B = [117 106 112 120 148 144]
Find the entry just right of 148.
Answer: 144
The entry just right of 106: 112
